A small network was shown many inputs. Here are its activations along a few directions, one row for each input.
In each table, some parts of the input vary, and every possible input appears once, in random order.
Descriptions start from the smaller parts, as in this example, which fits no table here: one of 3 separate values, together with either a single point or one of 11 places along a line or (one of 6 places along a line, together with one of 8 places around a ring).
Shared parts are said once, and a part with two or three values counts as separate values.
In the rows, 128 means zero.

A family of inputs:
r1: [109 116 163 129  80 119 107 150 112 114 161 132  66 156  99 169 186]
r2: [ 79 140  71 145 155 117  82 122  19 122 136 192 114 190 144 179 182]
r3: [189 150 150 146 150 110  99 123 188  74 110 116  75  57 167  91 117]
r4: [ 94 154   8 166 161 146 121 146  76 169  88 140 166 186 121 104 199]
r5: [117 130 197 109 153 129 108  97 140 129 140 130 172  18  88 164  13]
r6: [203 165 150 137 181  87  54 119 152 120  97  85  94  19 132 108  63]
r7: [103 122 107  96 122 126  93 109  69  86 159 158  92 198 112 152 167]
r8: [118 136  44 117 127 155 132 132 126 133 111 106 143 194  89  77 184]
r9: [147 126 116 158  92  83 100 181 153 100  98  85  61 157 117 140 188]
r10: [103 115 196 118 123 151 153 101 175  83 154 161 152  57 122 147  67]
r11: [157 104 167 107  99 137 210 121 152 181 137 117 159 147 185 114  99]
r12: [166 155 135 139 144 175 145 115 204 135 126 112 131  52 126  45 131]
r13: [151 140 198 117 138 146 106  92 147  88 174 163  79  56 148 120 114]
r14: [147  98 186 137 149 149 179 142 175 137 164 138 157  84 163  67  72]
r15: [117 149  24 174 167  81  75 153  60 108  73 144 110 191 162 150 185]
r16: [105  74 152 149  90 122 180 200 140 163 151 107 144 184 113 116 143]
r17: [ 99  79  95 116 132 129 166 159  98 135 148 132 169 226 127  99 125]
r18: [ 55  97 106  97 106 132 140 118  98  81 139 155 164 199  86 179 120]
r19: [ 31 115  70 146 140 122 129 132  48 117 116 189 187 191 118 206 135]
r20: [ 61  92 162 130  65 125 154 159 140 109 141 130 139 157  73 196 138]
r21: [165 155 198 108 169 124  61  88 111 134 161 132  99  17 114 137  61]
r22: [141 131  60 125 134  90  86 140 110  72  95 110  87 199 131 123 170]
r23: [111 123 178  88  74 139 184  80 152 127 127 140 153 120 145 194  94]
r24: [180 170 135 129 174 153 100 111 168 181 113  81 151  14  91  62  77]
r25: [124 131 100 151  86 149 146 173 169 161 114  81 118 153  76  94 202]
r26: [197 157 131 116 101  98 131 102 165 118  84  95  75 120 189 138 144]
r27: [161 112 186 128 179 126 134 138 139 183 150 107 177  45 128  84  18]
r28: [174 162 116 108  95 163 176  94 181 179 100  90 132 116 148  92 158]
r29: [159 147 179  87  89 134 137  70 124 132 147 142  80 119 171 167 141]
r30: [ 79  95  60 166 165 121 154 173  47 170 126 168 196 218 157 127 142]
- Describe the family of inputs behind these rows. => one of 5 places around a ring, together with one of 6 places along a line
- The inputs of r22 and r18 match in every part but the place on the ring of 5. If r9 is changed in the same way as r22 into r18, which row does it become? => r20
- Which other rows does r25 become when the place on the line of 6 takes its other values? List them by row number. => r4, r8, r12, r24, r28
- Which other rows does r11 become when the place on the line of 6 takes its other values? List them by row number. => r14, r16, r17, r27, r30

A family of inputs:
r31: [179 143 161 133 145 147 126 131 190 154 131  86 127  44 110  61  97]
r32: [196 142 169 128 125 129 132 127 203 131 120  85  97  60 143  77 110]
r33: [203 160 177 109 106 133 131  93 195 129 120  95  78  60 158 104 124]
r34: [148 128 178 115 145 155 161 104 172 151 141 123 169  52 134  97  56]
r35: [146 118 205 101 135 142 155  98 150 144 160 136 152  64 146 125  48]
r36: [ 71  94  98 121 117 129 160 137  67 135 143 166 165 222 136 163 145]
r37: [120 120  62 149 107 115 137 167 119 122 103 113 110 218 133 114 206]
r38: [ 61 106 108 123  94 109 112 143  80  86 136 154 115 207  94 200 168]
r39: [102 121  54 152 127 134 130 172 107 146 114 116 139 203 101  98 193]
r40: [ 89 112  57 152 133 128 148 168  92 161 108 127 172 205 117 122 163]
r41: [ 73 105  71 134 127 142 164 144  89 142 124 153 182 210 125 134 152]
r42: [164 135 164 133 150 141 144 128 175 169 125  98 160  47 126  84  67]
r43: [183 178 146 130 192 106  42  87 121 101 117 131  86  19 144 123  80]
r44: [139 127 216 103 112 124 108 102 164  94 153 124 103  47 103 162  71]
r45: [136 124 220 111 122 136 133 101 158 117 162 142 123  44 129 149  65]
r46: [ 60 100 112 131 104 123 137 142  75 107 145 172 137 205 120 188 162]
r47: [108 155  38 149 175  92  46 127  37  93  99 160  99 179 135 161 177]
r48: [126 137  70 129  89 119 136 133 111 120 103 123  90 219 149 142 221]
- Describe the family of inputs behind these rows. => one of 2 separate values, together with either a single point or one of 8 places along a line
- The inputs of r43 and r47 match in every part but the choice among 2 separate values. If r35 is changed in the same way as r43 into r47, which row does it become? => r36
- Which other rows does r32 become when the choice among 2 separate values takes its other values? List them by row number. => r37

A family of inputs:
r49: [116 139  47 148 134 107  97 148  81 115 100 133 104 205 135 135 200]
r50: [182 155 167 123 141 134 111 109 180 131 123  99 106  38 128  94  95]
r51: [179 140 182 120 129 138 137 114 187 138 133 101 116  51 137  93  90]
r52: [140 122 214 108 128 135 134 102 160 122 158 133 134  44 125 141  53]
r53: [ 98 116  67 141 109 121 140 156  97 129 113 131 129 221 128 136 192]
r54: [ 59  98 100 128 110 121 137 144  69 112 141 166 147 215 115 182 156]
r55: [151 130 201 107 132 145 143  97 167 136 151 127 141  44 132 122  59]
r56: [163 131 187 120 141 140 139 115 175 146 140 111 141  43 130  99  65]
r57: [197 162 161 127 153 122  94 105 170 124 117 101  90  36 144  94  98]
r58: [ 69 106  85 128 113 129 147 139  77 126 131 159 155 216 123 165 162]
r59: [ 80 107  71 141 123 126 143 157  84 135 123 144 154 215 120 140 168]
r60: [101 131  53 144 123 119 114 151  90 122 106 131 119 208 118 135 198]
- Describe the family of inputs behind these rows. => one of 2 separate values, together with one of 6 places along a line
- The inputs of r59 and r56 match in every part but the choice among 2 separate values. If r49 is changed in the same way as r59 into r56, which row does it become? => r57
- Which other rows does r52 become when the choice among 2 separate values takes its other values? List them by row number. => r54
- Which other rows does r51 become when the choice among 2 separate values takes its other values? List them by row number. => r53

A family of inputs:
r61: [110 106 182 114 139 125 141 111 118 103 161 146 159 101 136 142  57]
r62: [183 146 107 135 168 103  80 129 131 111 107 100  83 102 132  93 127]
r63: [111 109 164 110 110 167 196 115 160 156 152 117 198 112 114 100  83]
r64: [141 177 106 153 177 111  41 124 125 113  97 113 110  43  95 126 109]
r65: [ 56  93  73 145 103 157 159 182 115 142 140 126 167 217  60 110 187]
r66: [172 171 119 121 133 124  66  89 119  88 121 144  68 103 153 135 171]
r67: [119 136 168 115  94 118 112  92 122  83 132 144  84 106 118 205 142]
r68: [120 101 186 122 120 133 168 132 131 150 159 124 179 109 133 125  68]
r69: [111 137 169 110 175 149 108  79  91 137 163 183 153  57 131 154  58]
r70: [118  91 183 113  86 121 160 151 157 141 143 122 148 134 118 160  94]
r71: [ 96 153  49 127 157 110  97  94  35 124  97 175 146 187 160 186 152]
r72: [ 52  91  89 150 135 113 103 178  72  89 149 157 130 209  81 151 164]
r73: [ 65  84  95 157 113 123 130 199  86 136 147 133 148 214  79 134 173]
r74: [109  96 179 105 105 113 133 130 144  94 145 145 127 125 121 177  82]
r75: [131 165 144 103 102 115  89  89 119  94 130 136  53 121 142 173 157]
r76: [107 129  33 132 131 147 182 127  97 175  89 134 189 217 160 111 167]
r77: [139 139 143 114 107 107 119 118 138  93 132 127  59 145 162 139 149]
r78: [128 106 173 129 161 149 164 129 123 182 162 151 179  88 149 104  61]
r79: [110  99 161 101  75 155 188 134 186 147 136 115 167 137  99 135 108]
r80: [102 132 181 103 134 132 111  81 100 105 159 156 154  77 115 175  66]
r81: [183 149  90 131 139 145 136 133 172 164  98  70 122 113 110  52 152]
r82: [119 111 169 121 181 141 138 109 110 135 164 174 159  80 152 121  49]
r83: [127 110 168 126  99 110 141 122 141  81 134 136  89 129 139 171 133]
r84: [116 121  54 145 141 112 154 144  68 169  97 141 170 214 179 136 153]
r85: [192 141 112 143 149 111 107 149 143 159 105  77 103 110 129  76 138]
r86: [128 113 151 122  70 152 197 126 182 134 125 106 128 141 117 130 159]
r87: [148 134 148 123  88 115 146 139 151 140 130 104  79 153 160 123 160]
r88: [149 151 106 164 183 103  71 153 144 111  99 105 116  66 116  93 101]
r89: [158 145 110 172 164 111  98 174 157 158  97  82 136  74 113  76 112]
r90: [180 148 102 127 109 158 151 122 180 140 113 105 113 138 152  61 188]
r91: [140 143 126 110  78 150 174 122 180 146 123  97  98 156 141  98 174]
r92: [189 139 124 140 119 124 122 139 151 134 121 113  94 134 170  85 173]
r93: [175 172 108 124 163 111  51  99 111 113 105 109  77  79 111 126 136]
r94: [150 154  89 160 153 145 127 157 186 164  90  75 155  77  94  51 126]
r95: [101 122 179  94  99 121 103 101 125  96 144 155 122 102 100 209  92]
r96: [104 127  48 138 163 102 127 123  55 122  99 166 151 210 181 153 144]
r97: [120 115 151 116 151 183 193 113 151 188 155 144 198  91 130  80  75]
r98: [180 145 119 132 138 116  95 118 138  87 123 135  74 126 173 102 162]
r99: [136 104 172 134  80 118 168 143 153 128 132 113 109 138 136 155 145]
r100: [ 45 116  89 139 129 121  74 149  53  91 148 166 124 186  60 185 173]
- The inputs of r92 and r66 match in every part but one. If r87 is changed in the same way as r92 into r66, which row does it become? => r75
- The inputs of r88 and r64 match in every part but one. If r74 is changed in the same way as r88 into r64, which row does it become? => r95
- Describe the family of inputs behind these rows. => one of 4 places along a line, together with either one of 2 separate values or one of 8 places along a line
- Which other rows does r79 become when the place on the line of 8 takes its other values? List them by row number. => r63, r81, r86, r90, r91, r94, r97
- Which other rows does r100 become when the choice among 2 separate values takes its other values? List them by row number. => r71
- Which other rows does r84 become when the choice among 2 separate values takes its other values? List them by row number. => r73

A family of inputs:
r101: [129 112 172 115 133 115 132 109 115 107 146 156 133 112 159 161  83]
r102: [105 117 153 131  78 112  94 159 154  76 137 106  71 136  61 163 170]
r103: [104 133  44 161 172 104  74 160  56 128 105 139 136 180 111 131 164]
r104: [138 148 184 106 149 121  99  81 125 112 141 146 116  48 138 162  61]
r105: [146 123 158 123 144 152 151 130 170 159 140 105 163  73 110  77  77]
r106: [143 141 180 114 148 146 116  90 143 128 147 142 140  42 123 130  73]
r107: [234 187  98 133 132 113  96 106 174 124  81  81  42 100 185  71 187]
r108: [ 89  90 149 109  78 133 187 130 108 130 156 157 136 208 153 170 148]
r109: [ 84 128  45 155 158 119 107 157  72 127 110 146 145 194 118 125 167]
r110: [ 82 114  70 119  92 145 176 127  97 141 117 147 161 232 134 153 185]
r111: [153 114 157 142 125 147 174 160 195 176 127  84 165  84 114  66  95]
- Describe the family of inputs behind these rows. => either one of 2 separate values or one of 9 places along a line
- What sort of input is r104? => one of 9 places along a line
